A small network was shown many inputs. Here are its activations along a few directions, one row for each input.
Each table varies a few parts of the input and shows all the possible inputs, shuffled.
Descriptions start from the smaller parts, as in this example, which fits no table here: one of 6 places along a line, together with either a single point or one of 11 places along a line or (one of 3 separate values, together with one of 8 places around a ring).
Shared parts are said once, and a part with two or three values counts as separate values.

Other details of the inputs shift rows strongly along two fixed directions, in all tables alike. That doesn't count.

A family of inputs:
R1: [  9.2  15.2 -26.4 -10.1   7.8 -12.0  32.3  15.6   9.2  20.8 -13.2  36.8]
R2: [ -3.7  -8.0  -0.5   4.0   8.2  12.4   0.6   6.4 -19.3   6.7 -21.2  15.1]
R3: [ -5.7  -5.7  14.3  20.3  -2.4  -4.7 -15.4  -1.3 -25.8 -11.7   1.1 -12.9]
R4: [ 12.6   2.2 -18.0 -13.0   4.0   2.4  12.1  -1.7  27.3   8.0   8.0   5.4]
R5: [ -0.1   3.4   2.0   6.2  -5.0  -7.3   0.6  -0.7 -17.7  -3.3  -7.0  -0.3]
R6: [  5.8 -10.4  15.3   6.3 -15.8  -6.3 -14.0 -10.1  -7.8 -13.6  10.8 -16.7]
R7: [  2.4 -14.8  19.5   2.8  -3.9  10.3 -21.1 -12.3   0.0 -13.7   5.1 -21.0]
R8: [ 10.9   6.5 -11.2  -8.9   8.0 -15.0  16.4   3.5  26.4  12.0  -3.8  20.7]
R9: [  0.6  -7.4  20.5   6.8  -6.5  -9.3 -16.8 -12.7  -1.8 -16.0   5.0 -18.2]
R10: [-10.2  -8.9  15.6  15.0  -3.7  17.6 -14.9  -1.0 -31.3  -9.5   0.5 -11.1]
R11: [-23.9  -4.0  -2.2   5.4  -9.2  10.1  -5.5  14.6  -9.3   2.0  -5.2  -7.4]
R12: [ -1.5 -10.0  22.9  -1.4  -7.0  12.8 -19.7 -12.0  -4.0 -14.0   5.2 -19.2]
R13: [-12.6   2.9 -15.6  14.0  16.7  11.3  11.2  15.9 -35.1  12.2 -25.5  21.9]
R14: [ -6.1   3.8   4.4   7.1   3.9  -6.5   3.2   2.4 -19.2   4.3 -18.8  11.8]
R15: [ -3.1  -4.2  22.4   4.7  -7.8  -9.1 -15.9 -14.9  -4.6 -14.9   5.5 -20.0]
R16: [ 10.2   0.2   3.1 -18.8   1.1  -0.2  -6.5 -13.4  40.2  -6.4  18.7 -14.0]
R17: [  6.9  13.3   6.2 -12.8  -5.7 -14.7  -1.7  -8.7  33.0  -4.8  30.5 -13.2]
R18: [  3.8  11.1 -30.9  -8.3  18.4   5.8  27.4  19.9  11.5  26.9  -7.9  38.0]
R19: [ 17.4   0.3   0.8 -11.5 -10.1 -15.6  -0.7 -11.3  34.9  -7.5  24.5 -12.6]
R20: [  4.1  -7.0  12.1   7.8 -10.7  -9.6 -14.3 -11.3  -6.4 -16.7   9.1 -21.1]
R21: [  7.6   6.0   6.4 -22.8  -1.9   2.0  -5.7 -14.0  37.7  -4.5  19.1 -13.9]
R22: [-16.0 -20.7  32.7  41.6  -9.7   7.2 -29.6   0.7 -71.6 -17.3 -13.5 -16.1]
R23: [ 12.2   3.0  -0.4 -20.3  -9.4   4.5  -0.5 -12.2  34.3  -6.4  25.5 -14.1]
R24: [ 12.2   4.4   4.0  -8.1  -4.3 -14.4  -3.2  -7.1  35.8  -5.3  30.7 -11.7]
R25: [  7.9   5.2 -14.6  -9.6   8.4   3.6   9.9   2.7  28.8   9.4  15.0   7.0]
R26: [ -7.7   0.7  -0.5  14.4   8.0  -1.8  11.5  13.9 -35.7  12.0 -34.5  29.4]
R27: [ -8.0   4.7 -21.3 -19.7  -8.5   0.5  11.1  11.4  31.9  11.1   2.9   0.6]
R28: [ -5.2  -3.1 -18.2  13.7  11.6  11.2   9.9  10.9 -33.6   9.7 -29.3  18.9]
R29: [ -6.0  -2.2  15.4   4.3  -5.7  11.6 -16.8  -9.1  -7.9 -12.5  14.7 -22.0]
R30: [-19.3 -12.7  16.9  -3.5 -17.0   6.6 -18.6  -2.1   5.4 -10.1   2.6 -29.1]
R31: [ -0.1  11.0 -24.4 -12.1  21.2   2.7  24.2  11.8   7.9  20.9 -22.2  31.6]
R32: [ -4.0   2.3   8.0  10.7  -1.6  -3.5  -0.4   5.6 -17.9  -0.7  -0.1   4.0]
R33: [  7.8   9.3 -18.9 -17.1   4.7   0.4  13.2  -2.6  25.1   5.4   6.4   3.7]
R34: [  8.9  13.7 -19.7 -12.1   5.1 -17.5  21.1   3.7  18.7   9.5   0.2  14.5]
R35: [  8.4  11.9 -17.1 -18.3   3.1   2.8  13.3  -1.2  24.3   6.6   6.3   5.2]
R36: [ -6.0   3.0   5.2  11.0   2.0  -8.1  -2.3   2.1 -17.0  -2.4  -0.1  -2.7]
R37: [ -5.3  -3.9  -1.9  16.2   8.3  -2.5   9.9  13.8 -34.1  12.0 -33.9  29.7]
R38: [ -7.9   2.2 -18.1  13.4  17.3  10.4  11.8  15.8 -25.3  14.1 -21.5  23.4]
R39: [  3.2 -13.3  12.2   2.7 -11.6  11.8 -16.1 -10.8  -7.1 -12.8  10.5 -20.6]
Description of these inputs: one of 3 separate values, together with either a single point or (one of 2 separate values, together with one of 6 places around a ring).
Question: Changing only the choice among 3 separate values turns R21 into R35. The same change can be made to R2. Which row results?
Answer: R39
Question: Change only the choice among 2 separate values in R7. List by row number the other rows that result.
Answer: R8
Question: Change only the choice among 3 separate values in R24. List by row number the other rows that result.
Answer: R8, R19
Question: Change only the place on the ring of 6 in R14. List by row number the other rows that result.
Answer: R8, R9, R15, R26, R37
Question: List by row number the other rows that have the choice among 3 separate values in common with R3.
Answer: R10, R11, R13, R17, R18, R22, R24, R25, R29, R32, R36, R38

A family of inputs:
R40: [  5.9  -5.5   9.6   2.8   2.4   3.9 -11.7  -7.0   8.3  -6.1  20.5 -10.4]
R41: [-22.9  -0.2  -8.4  37.4   5.7 -10.7  10.8  25.1 -72.4  12.5 -50.3  26.6]
R42: [ -5.8  -9.2  21.3  23.9 -12.5   1.6 -18.1  -8.8 -51.3 -18.7  -5.2 -20.9]
R43: [-16.5   0.0   1.3  -7.2 -13.4  -6.1  -6.8   6.2  15.5  -3.6   7.4 -16.0]
R44: [-10.8 -10.2   2.6   5.9   0.1  18.8 -13.0  -0.7 -15.4  -4.1  -2.4 -14.9]
R45: [ 11.3  12.5 -27.9  -5.9  19.6  -7.1  24.4   8.2   7.9  15.2  -9.2  26.6]
R46: [ -9.5  -1.3   7.8  11.5  -4.2 -11.4  -2.3  11.6  -6.9   1.5   1.0   0.9]
R47: [ 5.8  8.3 -1.7 -4.8  5.1 -0.4  1.0 -1.1 20.5  1.1 21.9  1.4]
R48: [ 11.9  15.7  -8.3 -12.5   3.1 -10.1   9.0  -8.2  28.9  -2.7  22.5  -4.5]
R49: [ -1.5  -3.9  14.2  11.4  -6.6   4.1 -12.4  -2.1 -17.1  -7.3   8.2  -7.4]
R50: [  4.0   4.1  21.0 -10.2  -2.4   1.4 -16.7 -20.1  22.3 -13.8  22.9 -22.7]
R51: [  7.6  -1.0  13.6 -10.2   4.8   1.9 -11.3 -17.0  21.7  -8.7  13.4 -12.7]
R52: [  7.6  -7.8  -5.6  11.2   1.6  -2.0   1.2  -1.4 -21.5  -3.0 -17.2   4.5]
R53: [  1.7   9.8 -10.6 -23.6  -7.9   3.1   6.7  -0.7  36.2   3.7  19.8  -7.6]
R54: [  2.0  12.1 -40.7 -21.5   8.0   2.1  35.0  18.9  28.7  27.2 -13.6  34.1]
R55: [  9.9   3.1  -2.9 -16.2   2.3  -5.4  10.2  -3.2  21.2   5.8  -3.3  12.5]
R56: [-13.0   1.3  10.8   5.7  -0.9 -12.0  -0.3   6.6  -7.4   2.5 -13.9   3.8]
R57: [  1.8  -7.6   2.7   8.8  -2.9   2.2  -0.3   3.4 -13.3   1.3  -3.1   8.5]
R58: [  8.2 -10.6   7.9   5.2  -2.1   3.6  -8.3  -4.1   2.4  -4.1   8.3  -4.9]
R59: [-0.1  4.8  8.0 -2.9  2.0  1.1 -0.8 -2.5 -7.0  1.2 -7.4  4.7]
R60: [  9.0  -8.3   8.5   2.3 -14.7  -7.9  -8.0 -13.7  -5.1 -14.8   8.4 -15.7]
R61: [-12.6   0.3  -1.9   0.2  -0.5  15.9  -3.3   3.5  -7.8  -1.2   0.9  -8.6]
R62: [  6.3 -10.3  14.8  -1.9   0.3   3.2 -10.8 -11.4   2.3  -8.7  -5.4  -7.3]
R63: [ -0.3   4.1 -36.0  -9.3  13.1  10.1  26.1  18.6   9.4  24.7 -24.4  30.2]
Question: Changing only one part turns R48 into R47. The same change can be made to R52. Which row results?
Answer: R58
Question: What do these inputs look like to the network?
Answer: one of 4 separate values, together with either a single point or one of 5 places around a ring
Question: List by row number the other rows that have the choice among 4 separate values in common with R50.
Answer: R51, R55, R56, R59, R62
Question: Change only the choice among 4 separate values in R46. List by row number the other rows that result.
Answer: R41, R43, R56

A family of inputs:
R64: [ -7.7   1.7 -21.6 -21.6   8.9  22.5  11.7   9.5  23.4  15.2 -10.6  10.8]
R65: [ -7.2   2.0 -20.7 -20.3   8.1  20.0  11.7  11.9  26.3  17.1  -6.5  10.2]
R66: [ 24.8   2.7   1.8   2.4   7.2  -9.7   2.4 -13.3   5.1  -3.8  10.9   3.6]
R67: [ -3.0 -17.6  17.4 -11.2 -15.5  29.2 -30.7 -20.1  18.7 -21.3  23.7 -43.3]
R68: [ 13.6  22.7 -13.0 -28.8  -9.8 -31.6  14.3  -0.9  70.8   3.0  43.4  -4.1]
R69: [-27.0  -9.6  12.5  31.2  -5.2  -4.7  -7.4  14.9 -64.9  -1.8 -40.1   4.0]
R70: [-21.1 -17.6  23.1  11.9 -12.1  31.6 -33.8  -7.2 -27.3 -18.0   5.1 -37.1]
R71: [ -9.5  -5.1  31.8   0.7 -24.9 -18.1 -25.6 -11.5  13.3 -21.8  25.3 -38.2]
R72: [ -5.3  -2.1  32.0   5.1 -27.1 -19.5 -24.2 -15.1  11.7 -25.5  37.1 -41.7]
R73: [ 17.0  17.0 -27.1 -11.4  26.3 -16.1  36.1  13.0  17.2  28.1 -22.0  51.9]
R74: [-23.2  -1.1 -17.3  40.7  10.5  -2.6  18.9  34.1 -84.3  18.3 -57.4  40.4]
R75: [ -4.4   0.0 -11.0 -12.6   0.6  21.1  -1.5  -0.6  19.1   2.4  17.5 -10.5]
R76: [ 18.5  15.6 -27.7 -14.0  26.4 -14.5  36.3   9.7  16.9  26.0 -26.1  50.4]
R77: [ 24.1   0.6  29.2  -8.6 -12.2 -16.9 -19.1 -31.9  34.6 -24.5  45.4 -32.0]
R78: [ 10.0  22.5 -25.6 -27.1   0.3 -26.2  28.4   8.4  53.1  17.9  12.3  18.4]
R79: [ -1.3 -28.6  44.6  41.7  -9.7   9.9 -39.4 -21.5 -77.3 -31.6 -19.0 -26.4]
R80: [  6.0  -2.1  -0.7  28.2  17.4  -1.3   7.6   7.5 -56.5   4.3 -27.3  27.4]
R81: [ -4.4  -1.1 -27.9  -6.5  10.7  26.8  14.2  13.0   0.2  15.8 -11.6  16.3]
Question: What do these inputs look like to the network?
Answer: one of 3 separate values, together with one of 6 places around a ring
Question: Changing only the place on the ring of 6 turns R69 into R74. The same change can be made to R64. Which row results?
Answer: R81
Question: Change only the choice among 3 separate values in R79. List by row number the other rows that result.
Answer: R67, R78
Question: Change only the place on the ring of 6 in R77. List by row number the other rows that result.
Answer: R66, R73, R76, R79, R80
